These are the activations of a small network on made-up records, seen along a few directions, one row for each record.
Each row is followed by the record's values for the fields Z, N, C, J, H.
A field that a record lacks is written absent.
The largest differences between rows may come from other fields.
In the rows, 500 means zero.
Strong random noise was added to every row along 17 fixed directions; ignore it. To show where, here is one row again and again, with new noise each time:
[544 574 241 492 462 536 577 649 562 374 582 452 523 570 314 274 511 439
 629 577 323 562 487 606 536 503 521 423 643 722 620 413 389 443 484 879]
[618 266 521 557 400 352 494 518 267 629 605 405 583 507 360 541 431 516
 662 355 452 570 508 497 572 678 473 569 343 403 310 334 354 435 513 398]
[536 361 506 671 326 387 381 501 345 708 553 323 605 500 432 704 302 628
 601 420 506 406 397 481 671 536 488 619 499 606 359 513 327 365 516 648]
[525 383 305 295 565 827 330 576 650 488 554 433 368 537 230 369 544 778
 333 461 408 399 558 499 426 379 502 431 286 491 614 339 459 550 453 615]
[510 422 548 683 598 478 617 626 264 515 617 587 530 516 689 473 659 560
 538 430 515 469 396 401 672 589 428 484 495 420 465 760 606 439 353 547]
[585 563 711 567 438 542 473 414 468 597 636 328 482 562 422 554 513 410
 568 373 599 560 489 507 559 535 340 554 545 517 421 377 581 350 460 347]
[536 656 661 648 419 634 475 420 619 615 535 548 485 487 571 548 570 461
 357 499 454 442 547 598 425 429 438 566 550 639 537 540 494 528 494 494]
[708 498 522 479 619 324 570 326 464 501 614 486 422 354 632 846 490 638
 434 475 721 876 483 544 545 416 573 703 787 586 631 721 506 782 757 415]
[567 649 554 541 432 355 493 452 470 387 429 691 471 670 470 428 671 446
 514 406 539 572 641 582 479 525 342 595 432 567 495 298 493 411 469 260]
[441 520 494 622 384 522 543 478 669 716 590 580 588 432 492 514 360 441
 522 567 444 418 552 602 581 490 710 478 605 623 574 507 305 503 645 554]
[510 396 480 552 484 374 520 490 509 502 591 556 381 516 489 513 508 666
 512 495 451 525 544 547 569 426 603 633 593 557 624 397 428 516 582 602]
[449 661 537 543 419 599 498 490 433 608 514 338 652 565 388 484 438 418
 554 470 551 580 444 370 628 568 471 468 658 513 439 508 540 305 299 398]
[574 625 478 443 394 444 511 424 555 515 503 540 430 609 438 582 509 384
 507 481 544 607 539 514 495 523 412 490 422 616 460 404 447 479 561 432]
[469 609 523 348 585 622 379 648 524 403 436 560 614 637 394 354 484 503
 391 400 750 469 429 325 528 494 334 364 380 505 542 568 600 258 440 387]
[466 717 474 431 615 291 588 608 618 516 559 371 334 368 544 369 401 334
 734 550 503 616 319 574 428 356 416 433 683 597 622 582 622 531 641 771]
[426 562 374 523 399 351 452 366 647 582 444 215 414 440 507 734 417 537
 584 434 422 549 643 533 698 454 743 500 789 441 559 459 519 617 435 436]
[395 647 571 611 353 465 619 427 536 603 576 458 382 682 659 610 548 388
 613 544 546 464 440 435 710 495 429 461 543 644 427 499 572 325 516 576]
[370 494 555 673 560 709 443 586 533 462 570 436 322 575 660 452 761 706
 437 359 434 345 545 529 622 388 383 503 456 459 541 536 680 475 328 567]
[475 683 473 426 574 448 452 585 594 625 512 698 541 387 286 350 355 292
 564 405 602 580 517 520 440 532 505 389 428 399 567 501 422 483 444 209]

[627 510 487 618 441 589 542 468 332 619 526 680 532 513 534 541 595 539
 451 576 419 497 417 562 393 552 342 596 293 636 365 610 361 578 510 576]  {Z: z4, N: n8, C: c2, J: j1, H: h2}
[610 581 384 610 486 513 429 282 428 581 560 540 392 602 455 704 611 734
 580 478 645 439 527 587 736 428 460 656 588 605 518 475 490 501 395 316]  {Z: z4, N: n1, C: c2, J: j1, H: h3}
[517 578 466 240 632 643 551 382 500 501 550 460 269 555 393 395 614 647
 509 617 545 648 420 460 346 360 326 555 403 504 517 301 629 547 558 498]  {Z: z3, N: n8, C: c2, J: j1, H: h2}
[243 536 432 585 515 576 387 673 549 453 443 587 417 506 506 415 483 642
 469 434 456 476 482 497 498 384 427 533 413 535 535 510 432 479 445 678]  {Z: z3, N: n8, C: c1, J: j1, H: h4}
[411 485 464 441 517 536 701 509 555 506 607 514 348 456 566 449 507 465
 493 643 372 678 482 407 495 464 710 477 662 457 625 499 543 601 494 619]  {Z: z4, N: n1, C: c1, J: absent, H: h4}
[428 466 712 750 421 357 442 561 650 375 551 445 411 536 745 620 570 406
 583 263 608 409 622 719 656 443 398 541 518 599 488 455 556 429 694 514]  {Z: z3, N: n1, C: c1, J: j1, H: h2}
[518 491 359 355 473 400 404 360 598 638 309 261 744 430 456 627 320 593
 581 569 595 280 541 464 677 499 734 382 687 450 514 542 511 480 560 363]  {Z: z4, N: n8, C: c1, J: absent, H: h4}
[410 581 598 465 510 473 403 660 527 377 427 405 657 498 404 391 400 284
 567 330 638 592 488 495 476 570 348 404 470 452 425 440 531 333 494 407]  {Z: z3, N: n8, C: c1, J: j1, H: h1}
[493 636 251 335 616 605 545 411 574 592 451 331 471 514 583 446 607 676
 715 645 568 429 420 604 538 374 371 392 438 616 441 532 585 612 740 587]  {Z: z3, N: n8, C: c2, J: j1, H: h4}
[550 403 377 437 518 555 518 548 434 597 499 502 693 424 425 461 374 557
 484 577 495 489 455 404 543 565 704 421 556 442 533 624 412 517 487 478]  {Z: z4, N: n1, C: c2, J: absent, H: h4}
[643 458 490 451 508 328 347 363 432 613 308 497 756 410 464 659 409 575
 526 443 647 330 549 570 498 554 460 544 410 456 382 527 414 521 597 240]  {Z: z4, N: n8, C: c1, J: j1, H: h2}
[598 518 541 492 378 676 471 575 802 461 569 650 534 533 420 486 448 158
 274 445 431 416 654 565 414 614 591 283 359 586 574 517 374 524 566 519]  {Z: z4, N: n1, C: c2, J: j2, H: h4}
[583 593 537 470 532 550 604 316 401 761 598 351 550 393 362 423 510 486
 672 613 480 515 459 503 535 505 579 552 690 380 474 385 589 486 340 222]  {Z: z4, N: n1, C: c2, J: j2, H: h3}
[616 606 389 512 513 401 529 593 477 301 437 836 717 517 426 438 503 301
 413 475 584 644 598 516 521 648 583 442 589 550 621 661 376 506 421 339]  {Z: z4, N: n1, C: c1, J: absent, H: h4}
[374 462 358 413 401 476 296 624 554 316 354 416 458 555 396 728 368 424
 385 272 563 665 591 391 568 555 506 418 352 421 429 518 423 514 366 454]  {Z: z4, N: n1, C: c1, J: j1, H: h2}
[305 509 502 450 412 578 503 646 463 720 467 297 570 443 590 520 333 416
 585 470 489 572 326 356 485 533 432 358 278 461 283 628 470 495 590 571]  {Z: z4, N: n1, C: c2, J: j2, H: h4}
[418 576 417 519 548 468 500 534 636 542 424 709 540 452 641 374 513 566
 571 565 538 415 568 694 445 397 585 476 429 581 575 524 420 623 763 384]  {Z: z4, N: n1, C: c2, J: absent, H: h4}
[456 514 471 651 466 353 499 584 437 429 470 834 352 597 503 438 602 489
 425 465 349 349 561 443 558 540 532 517 452 449 601 529 460 442 208 557]  {Z: z4, N: n8, C: c2, J: absent, H: h4}
[458 525 526 435 453 264 259 564 683 383 327 489 542 470 458 666 251 371
 400 329 658 437 551 474 484 484 532 428 508 481 574 584 461 448 565 476]  {Z: z4, N: n1, C: c1, J: j1, H: h2}
[531 674 400 320 602 413 513 461 450 413 325 550 449 512 454 361 598 587
 466 614 454 550 483 433 364 416 437 532 558 468 582 470 623 546 370 477]  {Z: z3, N: n8, C: c2, J: absent, H: h4}
[502 467 546 610 512 539 492 504 534 602 502 517 530 401 733 716 523 450
 450 402 599 435 512 552 588 529 501 415 372 454 398 770 519 636 578 396]  {Z: z3, N: n1, C: c2, J: j1, H: h2}
[631 643 479 588 553 317 572 449 511 534 623 396 294 407 489 570 547 225
 707 447 433 391 468 552 653 553 493 374 689 381 532 625 710 509 175 499]  {Z: z3, N: n1, C: c1, J: j1, H: h2}
[592 408 386 239 714 359 528 549 391 256 342 623 587 565 478 341 603 682
 426 557 633 441 482 327 533 502 558 441 542 375 655 559 672 427 438 421]  {Z: z4, N: n8, C: c1, J: j1, H: h2}
[621 594 478 632 527 568 555 304 463 574 619 376 359 444 548 728 636 570
 528 558 483 490 467 590 619 427 435 612 709 595 509 596 593 612 364 604]  {Z: z3, N: n8, C: c1, J: j1, H: h3}
[240 526 603 513 475 649 399 622 624 501 529 530 326 564 454 408 478 536
 445 437 509 426 464 455 499 363 397 508 354 519 529 364 514 342 456 587]  {Z: z4, N: n8, C: c1, J: j2, H: h2}
[293 461 584 668 362 631 714 595 421 367 562 294 353 607 716 416 732 394
 515 473 151 746 577 437 503 576 526 497 575 433 392 397 615 544 314 705]  {Z: z3, N: n1, C: c2, J: j1, H: h2}
[374 481 718 566 600 467 531 571 615 552 633 596 451 397 503 349 412 435
 475 452 564 498 522 461 518 447 683 507 680 349 711 491 567 427 495 352]  {Z: z4, N: n1, C: c2, J: j2, H: h3}
[562 504 603 530 385 519 472 492 488 348 477 723 577 665 401 441 554 414
 344 456 544 526 634 478 467 589 494 556 458 550 529 358 430 343 412 310]  {Z: z4, N: n1, C: c1, J: j1, H: h2}
[480 572 577 585 506 728 617 500 505 620 632 573 451 511 530 450 649 374
 499 493 454 478 486 494 546 563 420 422 384 483 440 535 550 484 381 423]  {Z: z4, N: n8, C: c1, J: j2, H: h2}
[422 427 544 488 511 292 523 601 553 395 498 226 400 358 549 484 396 440
 557 446 330 613 495 470 476 459 656 502 759 386 597 491 604 565 444 713]  {Z: z3, N: n1, C: c1, J: j2, H: h2}
[368 612 328 623 497 597 445 633 500 733 423 377 551 222 485 381 463 386
 743 440 253 435 481 732 370 493 432 394 299 382 306 530 401 717 375 469]  {Z: z4, N: n1, C: c1, J: j1, H: h3}

Here are new rows. What are their fields?
[559 436 481 511 484 503 605 666 698 378 661 658 374 440 344 242 491 160
 458 509 174 481 618 631 328 599 637 341 490 484 664 367 386 571 469 766]  {Z: z4, N: n8, C: c2, J: j2, H: h2}
[506 386 532 392 475 369 421 569 626 541 465 458 416 445 497 500 402 426
 473 408 448 372 560 477 447 515 580 374 331 356 511 453 517 539 567 484]  {Z: z3, N: n1, C: c2, J: absent, H: h4}
[512 464 346 583 431 437 541 450 431 614 545 460 406 548 497 573 544 485
 663 528 379 290 497 505 691 576 547 410 437 445 410 499 494 464 352 542]  {Z: z4, N: n8, C: c2, J: j2, H: h2}
[639 408 435 388 492 329 493 486 390 463 372 352 528 524 469 397 559 556
 595 557 350 339 474 497 395 529 416 494 386 451 408 375 576 479 472 624]  {Z: z3, N: n1, C: c1, J: j1, H: h3}
[740 481 552 564 691 415 569 489 245 625 639 713 656 336 410 371 511 484
 607 507 586 561 396 564 417 604 429 584 516 419 496 642 454 539 465 315]  {Z: z3, N: n1, C: c2, J: j1, H: h2}
[417 679 562 446 393 559 432 404 468 454 282 222 741 605 534 539 445 602
 464 563 608 627 450 420 466 431 394 598 698 687 408 456 538 367 593 519]  {Z: z3, N: n8, C: c2, J: j1, H: h2}
[480 507 520 577 532 379 629 500 475 441 466 750 573 504 636 439 616 485
 494 559 494 474 576 527 586 531 623 526 603 489 592 546 489 508 504 396]  {Z: z4, N: n8, C: c1, J: j2, H: h4}
[419 530 661 624 475 413 398 557 375 575 463 565 459 505 461 387 449 540
 531 430 446 408 436 473 383 460 389 642 433 440 459 422 509 374 339 462]  {Z: z4, N: n1, C: c2, J: j1, H: h2}
[327 667 377 716 690 697 370 640 377 474 454 720 566 408 468 367 591 732
 543 417 617 496 446 624 557 359 373 625 525 518 554 675 479 514 263 354]  {Z: z4, N: n8, C: c1, J: j1, H: h2}
[494 372 301 410 529 795 505 502 500 568 556 311 361 422 435 470 602 725
 461 572 251 574 495 547 367 421 516 505 356 470 466 441 472 760 474 691]  {Z: z4, N: n1, C: c1, J: j1, H: h3}
[465 582 420 576 523 635 677 599 623 514 640 735 612 460 607 379 498 260
 611 555 581 667 514 700 497 569 532 363 435 683 494 613 324 604 824 485]  {Z: z4, N: n1, C: c2, J: j1, H: h2}
[424 610 662 407 518 659 464 359 711 735 592 333 359 328 406 511 377 485
 512 518 532 617 510 559 361 325 555 572 584 454 558 318 540 588 607 302]  {Z: z4, N: n1, C: c1, J: j2, H: h2}
[598 578 635 327 662 485 526 473 542 458 649 463 219 474 346 359 517 443
 536 496 562 649 415 469 348 403 384 535 572 413 640 352 681 488 472 452]  {Z: z4, N: n8, C: c2, J: absent, H: h4}
[513 419 321 324 538 523 631 541 266 473 578 463 351 658 531 676 540 437
 529 490 586 673 328 157 635 694 372 312 233 372 293 709 583 483 377 567]  {Z: z4, N: n8, C: c2, J: j1, H: h2}
[532 476 439 567 409 759 559 568 429 378 581 532 470 701 415 330 783 486
 504 444 336 490 593 553 539 584 350 475 304 553 413 277 487 418 309 519]  {Z: z4, N: n1, C: c1, J: j2, H: h3}
